A small network was trained on invented records. Each row is its activation on one of them, seen along a few directions.
Here are examples, each followed by its value of one field, E.
The word absent means that the record has no E.
Other fields move the rows too, some of them a lot.
In the rows, 500 means zero.
Strong random noise was added to every row along 7 fixed directions; ignore it. To show where, here is one row again and again, with new noise each time:
[136 607 663 543 483 430 404 358 487 409 536 496 452 594 522 754 612 700
 572 486 705 203 487 504 528 398 340 711 479]
[421 620 444 389 494 455 579 523 428 431 458 491 439 566 495 626 559 311
 580 412 480 549 503 474 448 486 460 466 490]
[559 353 420 458 490 632 471 488 639 531 701 491 561 400 567 332 479 737
 386 518 505 635 487 354 512 623 592 540 567]
[199 402 718 552 385 563 349 293 330 700 320 354 463 681 497 685 460 537
 609 701 714 170 416 400 591 234 340 630 371]
[346 538 668 552 489 466 472 405 425 538 328 535 457 602 494 659 487 548
 561 604 602 284 423 507 579 389 378 617 475]
[474 414 579 546 561 592 391 426 430 496 520 310 532 432 557 431 405 548
 613 701 586 516 505 503 548 445 548 507 495]
[501 477 704 466 496 658 691 349 294 410 608 143 545 233 580 609 223 348
 768 549 611 612 524 577 435 539 656 511 481]
[449 657 775 520 524 438 730 405 468 288 585 533 502 288 576 708 387 587
 627 420 592 430 480 640 477 655 543 678 582]
[817 390 589 433 477 557 679 540 517 508 622 531 572 216 635 274 305 482
 502 564 403 757 473 451 482 767 743 465 605]

[502 605 765 470 380 177 487 514 395 462 585 629 477 398 664 484 592 356
 633 515 538 356 547 517 425 632 567 535 490] => e1
[430 552 469 593 602 439 426 510 523 325 716 422 566 440 446 504 493 551
 549 437 550 497 606 618 460 500 514 492 454] => e8
[603 428 591 335 239 286 607 573 463 663 652 740 494 471 621 387 549 322
 423 365 413 488 510 327 378 682 603 459 486] => e3
[446 606 431 340 308 189 465 593 462 616 416 793 385 768 492 529 748 208
 444 334 395 409 506 354 426 483 395 415 437] => e6
[366 362 565 567 456 461 261 439 446 569 699 365 556 507 531 400 537 530
 543 573 603 371 594 472 474 428 521 499 392] => e5
[382 377 570 502 281 477 464 385 387 789 400 515 483 694 413 600 484 423
 445 492 566 256 449 365 493 314 385 522 344] => e6
[353 340 356 560 446 814 501 344 584 673 461 372 535 635 352 598 438 731
 359 471 602 443 400 373 556 349 388 586 442] => e9
[465 565 537 597 624 242 215 580 400 416 404 520 470 600 514 388 636 311
 653 703 486 397 601 625 525 373 463 404 440] => absent
[527 485 426 578 614 627 594 460 592 563 307 595 497 589 374 630 410 723
 332 489 485 452 395 549 609 434 362 553 545] => e3
[440 487 486 516 521 432 363 496 431 609 339 535 446 683 461 505 541 423
 496 602 529 392 490 489 569 354 390 430 439] => e3
[414 612 512 538 578 370 372 541 366 359 463 356 478 530 470 531 563 277
 691 554 530 448 603 658 448 371 471 424 430] => absent
[528 480 287 434 510 510 420 572 501 480 562 391 489 539 484 375 564 317
 533 486 418 700 562 451 438 480 550 357 477] => e9
[381 577 433 430 520 478 454 518 689 362 688 600 478 487 567 516 661 773
 392 372 527 510 510 420 501 627 469 614 601] => e2
[521 542 159 427 539 519 508 636 708 534 424 758 458 718 383 488 681 634
 239 328 349 592 431 345 539 513 376 486 555] => e2
[699 432 610 485 488 466 533 540 430 548 441 525 527 390 582 357 390 309
 582 638 438 590 510 519 512 573 618 426 501] => absent
[453 450 601 477 350 472 503 415 513 574 627 551 526 460 554 527 531 603
 467 424 574 403 482 377 463 556 519 597 488] => e1
[654 398 504 503 511 463 321 572 537 547 590 473 544 444 592 189 514 529
 488 676 446 604 550 460 531 569 639 424 539] => e4
[347 484 661 574 585 561 298 427 514 396 597 363 521 427 633 482 494 782
 596 685 644 412 513 505 590 459 499 615 547] => e2
[415 300 598 464 284 543 483 373 431 712 663 387 534 473 549 473 436 500
 485 474 613 412 511 359 454 502 556 522 375] => e7
[418 629 640 398 273 168 561 550 440 441 744 706 484 476 589 544 664 299
 551 262 491 380 570 433 338 667 542 503 429] => e8
[605 429 497 550 527 558 488 466 360 606 374 346 509 508 438 437 366 315
 586 631 474 552 501 560 500 396 536 368 439] => e6
[340 449 508 556 530 494 168 460 462 608 331 397 440 713 516 425 614 541
 537 745 573 347 499 465 618 278 391 491 451] => e4
[607 417 655 511 431 442 597 462 346 559 574 373 539 344 551 433 321 274
 629 536 494 530 543 576 433 571 637 444 430] => e7
[574 438 315 600 681 707 430 465 491 488 460 283 560 495 356 488 400 551
 501 563 518 614 513 573 541 364 469 410 473] => e1
[671 503 568 619 586 304 462 590 552 387 699 645 569 324 556 290 471 538
 503 536 441 550 570 630 470 676 628 452 541] => e8
[442 370 278 369 366 617 443 553 496 745 442 491 463 737 464 437 587 400
 380 457 432 550 466 233 511 386 443 415 406] => e4
[443 505 401 643 648 529 366 496 560 482 435 502 530 620 364 532 523 625
 427 527 531 399 515 600 586 373 374 514 447] => e5
[415 466 485 595 619 869 555 320 524 403 562 162 570 386 428 633 286 711
 565 530 643 561 475 587 553 406 491 579 514] => e9
[342 327 580 672 457 528 313 362 577 614 634 489 573 539 460 468 511 853
 379 544 662 239 499 472 561 429 442 652 420] => e5

Here are new rows. What is E for each?
[517 470 575 514 462 314 356 553 392 584 496 623 503 605 521 400 566 357
 520 586 481 380 536 471 496 435 487 411 442] => e3
[581 238 660 535 328 756 606 349 478 710 539 350 584 341 527 417 238 611
 475 593 564 505 413 389 527 544 614 581 469] => e9
[595 567 383 464 541 459 563 638 589 434 457 680 474 522 495 432 571 536
 407 433 386 589 464 479 513 594 499 484 576] => e2
[561 356 341 484 418 434 366 575 506 702 518 582 513 635 466 307 564 374
 405 536 430 532 508 358 480 466 494 361 400] => e8
[576 471 671 570 484 326 506 502 340 528 551 507 530 423 547 427 419 368
 608 583 515 419 537 589 468 518 593 442 444] => e3
[439 566 610 458 459 346 382 520 381 492 454 442 435 542 600 449 583 303
 650 602 508 448 552 518 485 465 523 453 474] => e4
[448 409 433 529 443 482 414 505 519 635 493 537 506 620 438 469 551 513
 405 468 490 403 502 451 499 428 429 504 428] => e5
[491 587 512 474 462 467 579 545 500 513 325 618 447 588 484 573 520 402
 492 488 436 476 444 481 526 485 434 509 510] => e9
[502 511 428 735 793 651 486 456 572 320 509 352 577 408 368 562 366 764
 505 565 550 499 528 756 565 410 466 541 525] => absent
[596 516 566 314 345 466 719 541 386 497 543 467 481 378 592 537 429 159
 598 360 413 650 534 448 370 614 616 426 479] => absent
